A small network was shown many inputs. Here are its activations along a few directions, one row for each input.
In each table, some parts of the input vary, and every possible input appears once, in random order.
A made-up example of a description, with smaller parts first: one of 8 places around a ring, together with either a single point or one of 9 places along a line or (one of 3 separate values, together with one of 6 places along a line).
Shared parts are said once, and a part with two or three values counts as separate values.
In the rows, 128 means zero.

Other details of the inputs vary at random and push rows far along two fixed directions, the same in every table; ignore that.

Rows:
x1: [148 114 125 139 124 108 144 130 124 135 128 105 105 140 135]
x2: [136 141 124 122 122 125 125 135 140 132 137  89 124 140 143]
x3: [119 127 150 118 122 115 123 159 130 134 133 147 134 116 117]
x4: [150 145 119 131 121 128 144 113 130 128 147 109 109 134 118]
x5: [156 127 123 141 126 107 144 129 124 137 130 105 116 146 140]
x6: [155 115 127 143 133 120 139 117 124 130 123 104 106 130 119]
x7: [126 136 137 136 134 182 141 179  74  39 130 156 107 109 184]
x8: [ 99 119 137 123 114 123 129 136 139 140 138 156 148 132 116]
x9: [144 122 117 143 126 119 137 123 130 136 126  99 127 150 149]
x10: [158 131 119 147 133 122 141 117 120 132 125 105 113 136 124]
x11: [137 108 113 136 130 125 128 108 123 127 115  96 125 141 137]
x12: [124 105 126 138 140 130 115 123 123 142 113 152 144 119 109]
x13: [152 123 109 140 141 127 124 105 126 143 122 106 130 135 125]
x14: [114 102 140 137 124 114 124 141 133 146 116 155 153 134 123]
x15: [141 125 118 115 136 138 115 121 132 123 127  93 111 115 122]
x16: [119 130 111 140 141 207 141 138  72  39 133 163 113 108 172]
x17: [111 124 144 123 114 114 136 143 130 139 144 163 135 125 111]
x18: [126 158 132 116 148 109 133  93 155 134 101 115  91 134 167]
x19: [126 139 109 125 120 127 129 104 136 132 141 102 136 143 129]
x20: [125 128 119 117 126 131 114 123 134 120 126  89 122 128 133]
x21: [156 149 123 123 128 131 131 132 129 125 131  98 107 122 124]
x22: [150 140 115 118 137 138 115 119 132 129 130  94 121 121 127]
x23: [119 139 136 130 117 122 141 142 126 134 148 159 139 128 123]
x24: [123 129 149 117 128 124 118 149 134 136 128 152 135 108  96]
x25: [110 138 132 118 128 134 105 138 130 131 122 138 160 122 124]
x26: [136 121 109 122 130 140 132 104 131 122 140 103 111 128 119]
x27: [106 132 134 128 118 130 131 138 134 133 142 157 155 134 128]
x28: [ 98 120 130 120 119 129 119 120 134 135 131 153 155 126 109]
x29: [ 92 140 156 110 142 105 117 110 154 147  91 176 116 119 140]
x30: [118 120 125 139 130 124 117 123 122 140 112 148 165 133 125]
x31: [118 126 141 126 120 124 129 132 132 135 139 164 132 118  94]
x32: [103 121 146 116 122 123 116 153 141 141 127 143 151 123 117]
Each input here is: one of 2 separate values, together with either a single point or (one of 3 separate values, together with one of 5 places around a ring).
The inputs of x15 and x22 match in every part but the choice among 2 separate values. If x8 is changed in the same way as x15 into x22, which row does it become? -> x27
Which other rows does x26 become when the choice among 2 separate values takes its other values? List them by row number. -> x16
Which other rows does x4 become when the choice among 2 separate values takes its other values? List them by row number. -> x31

Rows:
x33: [188 108  97 138 119 115 129 122 127 136 134   8 110 151 128]
x34: [ 82  98 163 134 157 160 102 164  97  98  74 221 157  98 155]
x35: [ 99 106 162 125 132  44 105 122 181 238  93 174 176 136  85]
x36: [124 129 107 104 129 152 144  95 132  74 131  68  54 136 186]
x37: [102 112 125 139 134 152 113 125 112 138 141 203 189 116 100]
x38: [109 108 137 121 122  54 121  84 190 222 112 128 153 161 100]
x39: [169 104  89 148 101 112 158 102 132 132 155  24 107 174 138]
x40: [118 115 121 117 145 119 100  97 156 150  98  98 129 133 133]
x41: [ 95 122 171 115 129  94 122 150 151 157 109 183 123 114 124]
x42: [119 147 135 133 122 141 156 120 114  90 130 161  98 126 146]
x43: [ 74 121 153 108 145 183 108 158 110  60 103 197 122  86 162]
x44: [184 137 105 153 140  97 153  86 129 139 112  53  80 156 148]
x45: [110  94 155 146 109  90 115 169 130 183 126 179 201 129  77]
x46: [119 106 114 122  99  78 108 102 170 214 152  93 193 151  59]
x47: [ 94 120 143 121 120 189 114 190  88  55 141 178 151  94 127]
x48: [107 137 135 124 141 198 119 171  89  69 139 201 138  85 128]
x49: [134 158 118 119 142 168 132 117 111  72 120 107  84 109 149]
x50: [ 94 111 171 139 112 156 134 212  82  80 138 215 151 103 126]
x51: [205 126  90 142 141 122 133 101 128 145 135  32  96 143 129]
x52: [105 108 137 118 112  83  83 134 170 225 134 138 226 127  35]
x53: [ 82 199 172 101 119  91 100 169 173 179 137 197 198 128 137]
x54: [168 152 121 138 134 132 163 119 109  80 124  85  50 130 168]
x55: [128 184 117 122 124 105 120 133 151 157 122  98 161 162 186]
x56: [148 137 133 128 136  61  98  97 169 222  97 120 163 131  69]
x57: [172 154 118 123 141 143 143 116 111  75 116  71  57 117 160]
x58: [173 126 115 122 117 149 139 157 105  73 147  41  76 130 149]
x59: [136 131 118 146 130 106 146  87 135 149 118 126 129 152 124]
x60: [ 89 112 151 137 101 171 147 186  85  62 153 198 142 117 139]
x61: [148 117 136 146 127  74 122 127 151 217 133 154 172 136  74]
x62: [147 135 134 130 142 179 132 170  85  67 136 158 105  96 144]
x63: [ 76 121 149 105  98 111 108 155 147 165 159 183 195 117  60]
x64: [195 146 110 129 121  95 157 114 147 160 161  42  67 147 118]
x65: [133 137 112 137 146 147 110 102 118 115 101 125 132 122 130]
x66: [118 136 116 124 130 191 145 140  89  62 158 161 112 109 146]
x67: [148 137 116 137 122 162 168 131 103  82 165 122  83 134 152]
x68: [ 68 144 150 122 135 176 126 144  94  74 121 238 149  92 128]
x69: [ 92 118 146 124 129 161 154 138 110  63 121 169  86 121 185]
x70: [101 105 118 123 141 141 121  94 131 116 109 125 125 139 158]
x71: [145 119 117 139 114  70 130  95 170 227 150 130 171 156  69]
x72: [132 127 139 111 144 150 129 140 120  81 106 104  67 111 176]
x73: [188 131  77 135 136 135 126  85 136 142 141  28 103 143 127]
x74: [160 140  84 134 136 121 141  54 136 131 126  41  95 158 140]
The inputs of x66 and x37 match in every part but one. If x42 is changed in the same way as x66 into x37, which row does it become? -> x59
The inputs of x33 and x58 match in every part but one. If x56 is changed in the same way as x33 into x58, which row does it become? -> x57
Describe the family of inputs behind these rows. -> one of 2 separate values, together with either a single point or (one of 4 places along a line, together with one of 5 places around a ring)
A walk changes only the place on the ring of 5. It starts at x62 and steps to x48. List the rest of the walk in order. -> x66, x67, x64
Which other rows does x54 become when the choice among 2 separate values takes its other values? List them by row number. -> x44
Which other rows does x46 become when the place on the ring of 5 takes its other values? List them by row number. -> x33, x39, x45, x52
Which other rows does x48 become when the place on the line of 4 takes its other values? List them by row number. -> x43, x47, x49
